A small network was shown many inputs. Here are its activations along a few directions, one row for each input.
In each table, some parts of the input vary, and every possible input appears once, in random order.
A made-up example of a description, with smaller parts first: one of 6 places along a line, together with either a single point or one of 11 places along a line or (one of 2 separate values, together with one of 8 places around a ring).
Shared parts are said once, and a part with two or three values counts as separate values.
In the rows, zero is written as 128.

Other details of the inputs shift rows strongly along two fixed directions, in all tables alike. That doesn't count.

Table:
r1: [139 142 107 142 141 129 131 147 146 120 110 147 111 128 151 136]
r2: [118 151 134  98 121 154 100  62 125 130 144 118 156  90 105 131]
r3: [128 130 121 124 116 112 142 161 134 124 120 121  94 141 142 115]
r4: [116 136 108 132 134 135 139 157 142 116 110 124  93 127 153 114]
r5: [ 98 134 140 106 140 139 103  72 114 127 137 123 139  91 111 132]
r6: [125 132 120 137 150 124 137 154 139 117 106 152 106 122 155 132]
r7: [154 137 126 149 142 123 128 162 139 130 123 130 117 148 155 137]
r8: [126 129 135 144 141 122 139 160 125 122 126 124 101 147 152 122]
r9: [ 98  13   8 191 114 123 207  90  80 142 162 171 230 188  77 130]
r10: [127 132 172  92 131 117  97  68 113 143 142 132 147 104 107 133]
r11: [122 128 133 128 129 103 138 160 133 128 122 135  92 143 145 114]
r12: [133 133 170 121 115 145 106 134 136 121 118 116 151 116  99 134]
r13: [141 138 118 129 109 114 139 161 142 133 125 128 105 140 145 121]
r14: [121 138 157 104 127 144 109  75 106 131 150  92 149 109 105 126]
r15: [139 123 145 140 121 139 131 187 147 119 105 126 119 138 118 131]
r16: [140 140 162  96 121 122  92  61 125 147 148 123 152 103 103 145]
r17: [149 140 121 144 125 130 138 166 132 127 130 116 114 141 152 122]
Each input here is: either one of 2 separate values or (one of 3 separate values, together with one of 5 places around a ring).
Which other rows does r16 become when the choice among 3 separate values takes its other values? List them by row number.
Answer: r1, r7
Which other rows does r6 become when the choice among 3 separate values takes its other values? List them by row number.
Answer: r9, r10

Table:
r18: [114 105  84 150 126 130 154 136 135 117 128 149 131 141 134 123]
r19: [116 102  81 150 124 131 157 139 132 119 130 149 133 136 137 126]
r20: [132 131 165 114 129 147 110 111 125 121 125 105 142 114 103 135]
r21: [125 147 147  99 133 141 104  85 125 122 134 121 141  96 127 134]
r22: [129 101  89 142 127 116 159 132 121 130 136 139 134 150 141 119]
r23: [112 134 134 108 136 138 106  89 124 128 134 125 134 103 115 136]
r24: [127 149 156 101 134 125 106  86 114 136 143 117 130 104 123 131]
r25: [177 188 191 136 151 107 107 245 173 122  72 135  40 138 197 131]
r26: [124 153 162 100 136 124 100  87 119 132 139 116 123 108 124 132]
r27: [116 100  87 149 130 114 153 134 123 136 131 139 123 151 133 120]
r28: [120  96 113 141 103 120 155 154 127 130 125 137 140 149 109 118]
r29: [143 154 150 110 113 138 103 108 130 142 133 104 141 115 102 134]
r30: [129 103 105 163 121 133 150 158 117 129 134 128 152 159 118 126]
What do these inputs look like to the network?
Answer: either one of 5 separate values or (one of 2 separate values, together with one of 4 places along a line)
Which other rows belong to the same alternative as r28? List them by row number.
Answer: r20, r25, r29, r30

Table:
r31: [128 135 143 111 135 133 110 101 128 128 128 122 133 112 116 137]
r32: [122 120 111 140 131 117 140 132 124 132 135 136 119 140 135 126]
r33: [138 118 124 143 120 129 135 151 133 127 123 132 138 141 122 131]
r34: [122 130 149 110 127 122 111 103 122 135 136 126 134 118 117 128]
r35: [127 135 152 114 140 132 110 101 120 127 131 122 136 114 123 135]
r36: [127 119 108 144 139 127 139 130 126 125 128 135 124 138 137 130]
r37: [116 131 139 114 128 135 118 101 124 127 129 130 139 111 116 128]
r38: [133 138 156 114 122 134 113 118 125 128 132 109 133 122 115 127]
r39: [131 118 122 138 118 129 141 147 129 125 128 121 129 146 124 123]
r40: [132 132 155 114 122 136 117 117 122 130 134 110 138 118 114 127]
r41: [128 118 109 133 126 121 143 133 125 131 127 141 131 138 137 122]
r42: [123 134 150 113 131 121 112 103 119 134 139 124 132 119 122 131]
r43: [131 122 105 131 125 121 142 133 130 131 126 137 126 134 136 125]
r44: [110 137 133 111 137 144 106 102 119 126 134 118 137 102 125 130]
r45: [159 203 183 114 155 117 102 199 160 116  97 120  34 117 211 121]
r46: [118 125 105 141 132 130 143 131 127 122 127 139 123 130 135 123]
r47: [136 121 121 145 120 130 133 152 137 128 126 133 137 142 120 132]
r48: [136 130 152 119 121 137 112 112 124 132 132 119 151 116 106 139]
r49: [119 126 100 138 127 130 141 131 134 123 123 135 121 129 134 124]
r50: [122 138 141 111 129 124 110  97 125 135 139 119 126 114 122 132]
r51: [129 126  98 134 127 122 141 128 130 132 129 134 123 134 143 125]
r52: [128 120 105 139 135 127 138 132 133 125 123 131 121 136 135 130]
r53: [120 119 105 135 124 129 143 135 134 124 120 139 125 129 126 125]
r54: [129 136 150 117 120 135 114 117 126 130 137 112 139 124 110 129]
r55: [133 134 156 113 122 135 116 117 122 130 132 109 135 120 114 129]
r56: [127 113 116 137 133 126 139 137 129 126 120 137 128 139 130 127]
r57: [124 115 112 133 124 116 139 136 130 131 128 136 122 137 127 126]
r58: [128 120 110 136 130 120 144 132 121 130 131 139 131 138 140 124]
r59: [137 114 124 144 122 131 138 152 131 129 124 133 140 136 122 131]
r60: [138 120 124 144 119 130 135 153 135 126 123 132 136 143 123 132]
r61: [118 120 112 139 130 127 144 135 125 122 124 139 128 132 132 123]
What do these inputs look like to the network?
Answer: either a single point or (one of 2 separate values, together with one of 5 places along a line) or (one of 4 separate values, together with one of 5 places around a ring)
Which other rows does r60 become when the choice among 2 separate values takes its other values? List them by row number.
Answer: r39
